Each row below holds a small network's activations on one input, seen along a few directions.
Each table varies a few parts of the input and shows all the possible inputs, shuffled.
A made-up example of a description, with smaller parts first: one of 8 places around a ring, together with either a single point or (one of 2 separate values, together with one of 4 places along a line) or one of 11 places around a ring.
Shared parts are said once, and a part with two or three values counts as separate values.

Other details of the inputs shift rows strongly along three fixed directions, in all tables alike. That doesn't count.

A family of inputs:
R1: [ 29   4  -7   8   7 -18 -18  -3   3 -12   8   9]
R2: [ -4  11 -14   0  -2 -10  10 -10 -12 -15  12  -5]
R3: [ -1  -1   1 -11  -1   9  18  -3  -9  -4   4  -5]
R4: [ 21  -8 -33  -3  -4  -5   1 -21 -25  -6  14  -1]
R5: [  6  -2 -43  -3   0  -7  -4 -10 -19  -2  22  -2]
R6: [-13  20  27  -1   0   2  13   1  22 -13  -4 -13]
R7: [ 23   2 -10  14   6 -19 -21 -10  15  -9   8   1]
R8: [  5  30  33  15  14 -26 -14  16  28 -19   8  10]
R9: [-25  13  18  -9  -7  24  20   0   2  -4 -13  -6]
R10: [ 14  -6 -47   8 -10  -5   6 -13 -17  -3   6   7]
R11: [  2  19 -19   7 -17  -9  10 -10  -4 -14  -1   0]
R12: [ 30   4 -11   8  10 -17 -15   2   5 -14   7  10]
R13: [  7  37  28  13   1 -10 -32  15  31 -23  -3  10]
R14: [  0 -26  15   6   2   0 -17  15   0  30 -11  14]
R15: [-14  14  24  -5  -5   0   8  -2  13  -8 -12 -17]
R16: [-17  22  24   6 -10  -1  10   9   6 -11 -11  -3]
R17: [  6 -20  -3   1  -3   6 -12  -2   1  10  -8  11]
R18: [ -9   8  -4  -9  -4   7   3  -1   4  -2   0 -21]
R19: [  1 -21  -1  -4   6  -9  -5   7  -3  16   0   5]
R20: [  4  16 -20   1 -13   2  10 -15   1 -21  -4   1]
R21: [-23  -3   9 -14 -13  25  24  -5  -3   1 -11  -5]
R22: [-11 -18   4 -12   7  -1   8  14   0  15 -10   0]
R23: [ -9   9   5   0   5   9  11  -6   5  -1   2 -15]
R24: [ 30  18   5  10  14 -19 -37  11  14 -11  16  11]
R25: [  8 -21   7  -3   8   4  -6   4 -12  13   3   3]
R26: [ -2 -30   0   0   4   8 -21  22  -4  37  -4  11]
R27: [ -6 -25  16   0  21   2 -11  19   2  30   3   9]
R28: [  1 -35  12   4   7  12 -22   8  -2  26  -4  17]
R29: [-12  -4  -9  -2 -11  11  21  -4 -12   6  -1   0]
R30: [-24  -3 -10  -7  -9  21  28  -2 -16  12  -6  -6]
R31: [ -1 -35  18   4  14   5 -17   8   6  26  -2   0]
R32: [-11  17  18  -6  -2   0  14   3  21 -15 -16 -17]
R33: [ 13  -7 -37   5 -13   2  -3 -28 -20  -4   9   5]
R34: [-17   2  12 -18   2  22  26   3 -12   4  -6 -13]
R35: [ -2  17 -10  -2  -6 -15  10 -12  -8 -14   6  -6]
Description of these inputs: one of 5 separate values, together with either a single point or one of 6 places along a line.
The inputs of R14 and R15 match in every part but the choice among 5 separate values. If R16 is changed in the same way as R14 into R15, which row does it become?
> R31
Start at R34 and move only the place on the line of 6, one step at a time. The first step leads to R3. Which rows follow, in order?
> R25, R4, R1, R12
List by row number the other rows that have the choice among 5 separate values in common with R22.
> R2, R5, R8, R19, R27, R35
Which other rows does R18 become when the choice among 5 separate values takes its other values? List them by row number.
> R5, R13, R24, R26
List by row number the other rows that have the choice among 5 separate values in common with R20.
> R9, R13, R17, R21, R28, R33
